Each row below holds a small network's activations on one input, seen along a few directions.
In each table, some parts of the input vary, and every possible input appears once, in random order.
Descriptions start from the smaller parts, as in this example, which fits no table here: values(3) and (point or line(9) or (line(4) and ring(8))).
Shared parts are said once, and a part with two or three values counts as separate values.
In the rows, 128 means zero.

Other details of the inputs shift rows strongly along three fixed directions, in all tables alike. That doesn't count.

A family of inputs:
R1: [185 127 108 160 147  89 142  81 106 116 104 149 126 162]
R2: [164  98  91 148  90 113 168 116 136 210 107  78 139 168]
R3: [127 120 120 122 125 118 144 117 157 129 145 120 115 118]
R4: [131 121 125 122 125 127 147 114 155 129 144 119 107 123]
R5: [152 129 126 167 155  93 117 104  83 119  96 153 130 178]
R6: [143 147 156 114 136 115 135 125 156  67 116 145 105  99]
R7: [ 97 127 131 108 100 181 123 145 137 152 148 105 138 107]
R8: [125 125 119 121 125 123 118 127 144 130 137 106 115 121]
R9: [150 175 122 121 147 112 125 152 149  95 127 166  81  82]
R10: [ 35 127 168 117 119 204  73 187  86 154 145 123 158 128]
R11: [147 134 129 124 109 122 136 133 148 124 109 110 115 120]
R12: [145 118 130 161 162  81 128  97  89 120 108 160 147 171]
R13: [143 100  97 149 100 126 156 118 108 204 117  87 178 165]
R14: [140 120 110 117 119 126 133 115 149 128 151 120 119 115]
R15: [ 84 119 172 121 136 153 111 161  93 123 129 148 155 140]
R16: [123 122 138 118 118 122 117 151 126 125 122 127 136 134]
R17: [ 62 124 182 133 143 170  97 174  71 123 126 158 170 146]
R18: [155 129 116 159 156  94 121  91  78 113 102 154 151 164]
R19: [137 140 130 109 140 109 108 124 159  75 145 141  88 107]
R20: [146 139 132 104 139 127 118 110 152  74 151 150  92 104]
R21: [156 127 102 166 163  78 141  66 117 122 113 138 117 152]
R22: [117 153 116 117 107 150 169 174 162 171 140 123 117  83]
R23: [140 143 134 116 141 122 111 122 158  77 135 143  79 105]
R24: [146 124 108 160 167  95 111  76  83 120 129 147 140 165]
R25: [141 127 112 124 117 139 140 113 148 127 143 120 110 116]
R26: [133 137 152 103 140 124 105 140 127  69 135 163 129 110]
R27: [155 174 119 117 145 120 133 141 144  92 136 172  92  75]
R28: [112 116 144  98  94 172 132 166 134 146 141 113 150 119]
R29: [109 122 128 111 100 161 154 143 173 153 146 100 116 107]
R30: [107 118 126 105 104 149 148 142 174 150 151  89 127 101]
R31: [138 129 106 119 120 131 134 112 149 125 137 114 121 109]
R32: [ 70 129 175 127 136 178  81 165  57 122 124 155 176 136]
R33: [160 105  88 148  93 104 164 117 139 208 105  70 152 164]
R34: [144 130 123 119 113 115 134 135 149 123 107 109 122 117]
R35: [ 94 118 134 104 101 167 118 159 143 155 150 102 122 121]
R36: [140 144 148 109 140 109 134 128 157  65 115 145 112  99]
R37: [122 106  86 160 109 129 140 114 112 214 117  81 150 165]
R38: [ 87 119 166 167 186 114  81 126  31 116 110 176 184 183]
R39: [128 130 125 128 124 129 145 110 155 128 131 114 110 114]
Each input here is: values(3) and (point or (values(2) and ring(6))).
Question: Changing only the values(3) part turns R11 into R6. The same change can be made to R33. Which row results?
Answer: R38
Question: Which other rows does R8 become when the values(3) part takes its other values? List them by row number.
Answer: R24, R30
Question: Which other rows does R1 become when the values(3) part takes its other values? List them by row number.
Answer: R5, R17
Question: Which other rows does R7 become when the values(2) part takes its other values? List them by row number.
Answer: R32
Question: Which other rows does R19 become when the ring(6) part takes its other values? List them by row number.
Answer: R8, R10, R23, R35, R37

A family of inputs:
R40: [106 127 174  91 118 140 107 173 131  82 119 131 152 111]
R41: [184 134  99 120 124  95 171  82 187 108 137 105  84 107]
R42: [116 116 160 106 113 138 122 153 122 116 107 122 156 134]
R43: [161 165 139 118 159  94 117 111 153  52 123 166  73  92]
R44: [100 122 132 190 186 117 100 104  21 141 109 184 170 191]
R45: [102 123 133 117 128 150 118 136 125 132 150 130 137 122]
R46: [118 104 100 138 101 140 149 125 133 202 132  84 136 148]
R47: [ 95 135 147 104 129 162  92 151 129  96 150 140 123  99]
R48: [141 117  93 136  94 139 171 127 143 210 133  94 147 138]
R49: [104 133 139 128 125 141 125 149 125 141 135 133 130 116]
R50: [190 121 126 177 165  55 131  65  82  95  78 153 140 195]
R51: [ 94 123 139 122 129 147 117 137 129 134 144 126 129 125]
R52: [ 90 139 150 104 132 163  90 159 131  95 151 138 116 106]
R53: [130 117  94 143  97 144 152 143 132 204 126  93 140 140]
R54: [189 145  97 124 120  95 158 105 177 111 126 121  87  97]
Question: What do these inputs look like to the network?
Answer: values(3) or (values(2) and ring(6))
Question: Which other rows does R43 become when the ring(6) part takes its other values? List them by row number.
Answer: R44, R48, R49, R53, R54

A family of inputs:
R55: [110 118 169  74  75 170 139 184 185 115 120  86 140  89]
R56: [111 126 182 105 139 132 100 152 102  64 115 159 155 126]
R57: [108 109 110 121  77 166 174 159 154 224 141  76 158 116]
R58: [ 83 138 171 120 156 149  91 148 103  83 138 161 124 120]
R59: [101 122 130 160 139 142 116 130  74 164 114 140 152 166]
R60: [170 150 131 125 165  83 131  91 155  46 135 168  88 110]
R61: [190 139 145 113 146  65 124 107 158  33 100 149 101 121]
R62: [161 146 120 124 164  81 110  93 151  52 135 157  82 112]
R63: [101 119 128 148 140 141 100 132  72 170 129 132 159 170]
R64: [ 95 126 138  76  92 181 135 167 185 131 165 100 126  73]
R65: [ 98 115 126 151 136 130 114 135  81 171 130 129 157 168]
R66: [ 83 147 169 124 162 144  95 154 100  85 133 167 122 113]
R67: [177 122  72 160 116  94 155  88 127 188 110 101 127 155]
R68: [156 109  80 166 118 101 161  73 133 185 119  94 126 163]
R69: [ 97 143 159 118 156 140  83 160  99  82 133 172 122 119]
R70: [178 129  87 162 146  66 155  86 134 141 112 128 108 148]
R71: [188 135  82 158 137  87 157  74 125 138 116 129 117 144]
R72: [ 98 124 125 160 136 153 108 130  68 172 118 129 160 160]
R73: [ 98 128 144  84  86 185 130 170 177 131 152  96 111  80]
R74: [180 130  93  89  72 132 195 131 234 141 137  83  88  70]
R75: [105 113 126 150 133 149 116 124  72 171 134 134 165 164]
Question: Changing only one part turns R75 into R73. The same change can be made to R57. Which row results?
Answer: R66
Question: What do these inputs look like to the network?
Answer: values(3) and (point or ring(6))
Question: A walk changes only the ring(6) part. It starts at R70 and steps to R69. List the rest of the walk in order.
Answer: R67, R63, R62, R65
Question: Which other rows does R56 become when the values(3) part takes its other values? List them by row number.
Answer: R55, R61
